Each row below is a small network's average activation on inputs in which a field has the value named, seen along a few directions.
Values that are neighbours, or in one group, have similar rows; names and order tell nothing.
In the rows, zero is written as 500.
Strong random noise was added to every row along 9 fixed directions; ignore it. To show where, here is one row again and again, with new noise each time:
[378 735 558 380 512 439 348 410 376 635 508 416 531 567 455 561 402 393
 533 547]
[541 498 548 358 516 539 489 512 523 478 301 452 612 590 385 486 542 735
 588 561]
[671 350 391 514 432 415 571 620 682 437 341 690 461 400 457 515 599 522
 490 506]
[630 364 474 424 315 329 580 513 511 547 521 807 548 393 301 421 423 504
 369 415]
[521 530 608 428 496 644 621 664 658 574 167 488 388 527 704 510 376 754
 695 596]
[548 439 528 511 451 556 549 568 545 475 497 526 480 482 461 393 421 599
 513 501]
[433 363 498 622 535 522 356 338 465 317 650 512 563 429 511 565 575 423
 289 536]
[389 522 668 332 532 595 477 398 503 568 486 573 528 613 549 510 353 679
 450 503]
[605 613 458 454 600 350 579 587 663 551 516 432 462 509 501 649 624 647
 432 439]
[565 603 468 558 631 524 465 456 542 511 709 293 523 482 382 516 494 563
 469 458]
[681 680 363 491 588 369 547 567 665 665 677 456 417 440 343 544 478 450
 509 383]


F, 18 values:
f2: [482 665 458 477 493 396 409 535 535 639 430 554 415 491 546 602 456 289
 564 545]
f16: [406 505 525 598 539 635 407 526 490 376 596 408 388 575 654 418 492 389
 505 544]
f13: [567 406 496 552 454 484 575 642 593 385 317 568 416 482 634 496 592 532
 488 555]
f10: [320 658 511 532 607 567 411 334 501 640 546 407 411 510 694 644 454 337
 538 539]
f12: [486 774 451 397 654 454 535 482 395 594 719 181 572 665 302 455 551 573
 573 366]
f1: [529 642 390 479 640 526 471 594 528 546 813 370 390 684 389 352 508 423
 626 340]
f11: [356 431 522 511 292 347 545 631 286 368 446 545 571 605 500 350 671 442
 414 490]
f5: [316 552 665 496 481 494 550 355 437 625 467 536 509 433 746 656 417 598
 328 536]
f8: [421 565 470 600 590 486 471 480 410 464 618 310 445 527 624 594 558 415
 501 492]
f6: [405 424 517 435 538 559 474 310 425 513 689 570 613 581 417 463 499 478
 388 404]
f7: [533 590 508 460 420 307 617 675 424 576 409 468 466 503 581 561 508 538
 571 474]
f18: [553  78 454 703 473 519 600 467 596 176 593 647 579 359 525 470 793 649
 193 428]
f9: [466 360 533 453 679 768 532 309 649 554 647 697 405 544 604 530 353 560
 495 397]
f4: [467 397 531 539 374 434 533 376 408 486 752 670 635 433 310 356 446 450
 298 360]
f14: [471 599 516 368 443 344 451 481 434 574 441 592 501 546 520 604 520 349
 480 515]
f3: [488 541 445 392 527 425 322 321 400 542 470 581 615 564 391 617 557 272
 510 561]
f17: [264 651 523 418 391 449 293 569 249 507 585 550 412 666 545 403 429  39
 572 543]
f15: [301 711 490 435 512 407 326 595 463 552 607 540 328 655 597 433 515 112
 496 556]
F is arranged as a line.
- Name the neighbours of f15, in listed order. => f2
- Name the neighbours of f17, in listed order. => f7, f3
- Name the neighbours of f12, in listed order. => f6, f9
- Name the neighbours of f16, in listed order. => f13, f14
